Each row below holds a small network's activations on one input, seen along a few directions.
Each table varies a few parts of the input and shows all the possible inputs, shuffled.
Descriptions start from the smaller parts, as in this example, which fits no table here: one of 3 separate values, together with either a single point or one of 11 places along a line or (one of 4 places along a line, together with one of 8 places around a ring).
Shared parts are said once, and a part with two or three values counts as separate values.
(in the rows, 128 means zero)

Other details of the inputs vary at random and push rows far along two fixed directions, the same in every table; ignore that.

Rows:
r1: [135 146 144 121 138 114 128 110 145 135  54 157 122 107 125]
r2: [110 115 122 117 124 122 135 148 118 132 135 142 122 126 127]
r3: [144 124 132 134 118 138 112 118 138 108 143 125 125 131 121]
r4: [132 136 151 114 145 112 146 114 134 135  47 163 121 106 116]
r5: [163 137 144 167 129 131 127 115 132 114 162  85 139 131 125]
r6: [101 107  97 110 101 151  89 143 112 117 201 123 125 156 140]
r7: [174 126 147 177 126 135 137 113 145  97 174 105 136 127 104]
r8: [131 147 149 115 139 111 140 106 150 148  37 163 127 103 129]
r9: [ 64 108  68  85 114 154  88 160 105 141 177 137 125 160 167]
r10: [162 131 161 154 129 120 144 122 119 106 161  97 138 133  99]
r11: [107 124 114 113 141 129 132 143 128 143 118 146 128 129 140]
r12: [121 153 139 126 160 111 143 117 150 154  36 157 125  93 143]
r13: [ 56 107  69  99 113 145 101 163 110 144 186 125 127 153 168]
r14: [134 131 124 143 110 141 115 122 137 122 152 121 131 127 130]
r15: [166 142 137 169 126 129 136 104 131 119 169  82 132 128 121]
r16: [ 57  91  79  89 116 134 109 179  93 128 187 138 113 161 149]
r17: [115 113 126 118 111 130 126 135 118 124 136 138 125 132 123]
r18: [128 135 147 107 155 112 158 130 134 146  50 168 124 105 127]
r19: [169 137 149 166 121 136 120 112 133 109 158  87 137 138 117]
r20: [ 85 122 103 103 138 118 133 151 127 157  98 153 129 129 149]
r21: [140 134 139 141 141 119 140 126 123 123 132 109 143 137 125]
r22: [ 91 127  90  77 125 125 108 146 108 154 118 129 118 150 146]
r23: [141 137 117 133 123 133 122 123 123 133 144 101 124 141 131]
r24: [114 135 140  84 154 110 139 137 117 152  35 152 129 120 127]
r25: [144 137 134 156 116 140 118 112 140 111 150 117 131 126 123]
r26: [ 99 127  96  98 144 117 139 144 108 155 118 126 130 142 146]
r27: [165 148 167 165 151 110 156 103 154 128  74 137 130 100 108]
r28: [117 144 137  93 161 102 166 133 121 162  39 151 124 111 124]
r29: [155 118 147 149 127 131 141 127 131 105 155 122 127 127 105]
r30: [151 132 134 161 131 143 127 115 147 111 157 110 135 121 125]
r31: [151 132 156 129 128 115 145 114 135 127  81 148 125 104 113]
r32: [148 132 131 147 120 145 120 115 144 110 152 117 133 129 128]
r33: [156 138 144 168 107 141 124 105 145 112 158 111 136 126 118]
r34: [155 134 141 166 127 141 128 110 144 115 167 110 133 119 125]
r35: [154 127 141 168 118 127 137 119 138 114 165 115 133 122 114]
r36: [ 64 110  73  71 114 139  82 171  91 140 174 118 124 177 158]
r37: [157 114 148 144 117 137 130 118 128  96 153 121 124 126 106]
r38: [111 138 129  77 152 108 145 134 115 161  37 153 123 116 126]
r39: [ 68 100  94  87 122 126 124 168 103 146 136 151 119 142 148]
r40: [179 121 164 162 111 136 129 107 131  93 172 113 127 122  95]
r41: [115 127 117 112 114 129 112 131 128 133 123 144 123 127 138]
r42: [148 134 137 163 121 133 128 115 144 119 156 111 133 113 126]
Each input here is: one of 6 places around a ring, together with either one of 2 separate values or one of 5 places around a ring.
Question: Changing only the place on the ring of 6 turns r17 into r20. The same change can be made to r38. Which row results?
Answer: r26
Question: Changing only the place on the ring of 6 turns r14 into r42. The same change can be made to r32. Which row results?
Answer: r30
Question: Which other rows agree with r2 in the place on the ring of 6? List them by row number.
Answer: r10, r16, r18, r28, r29, r39
Question: Start at r7 and move only the place on the ring of 5, one step at a time. The first step leads to r27. Which rows follow, in order?
Answer: r20, r35, r11
Question: Which other rows does r19 become when the choice among 2 separate values takes its other values? List them by row number.
Answer: r23
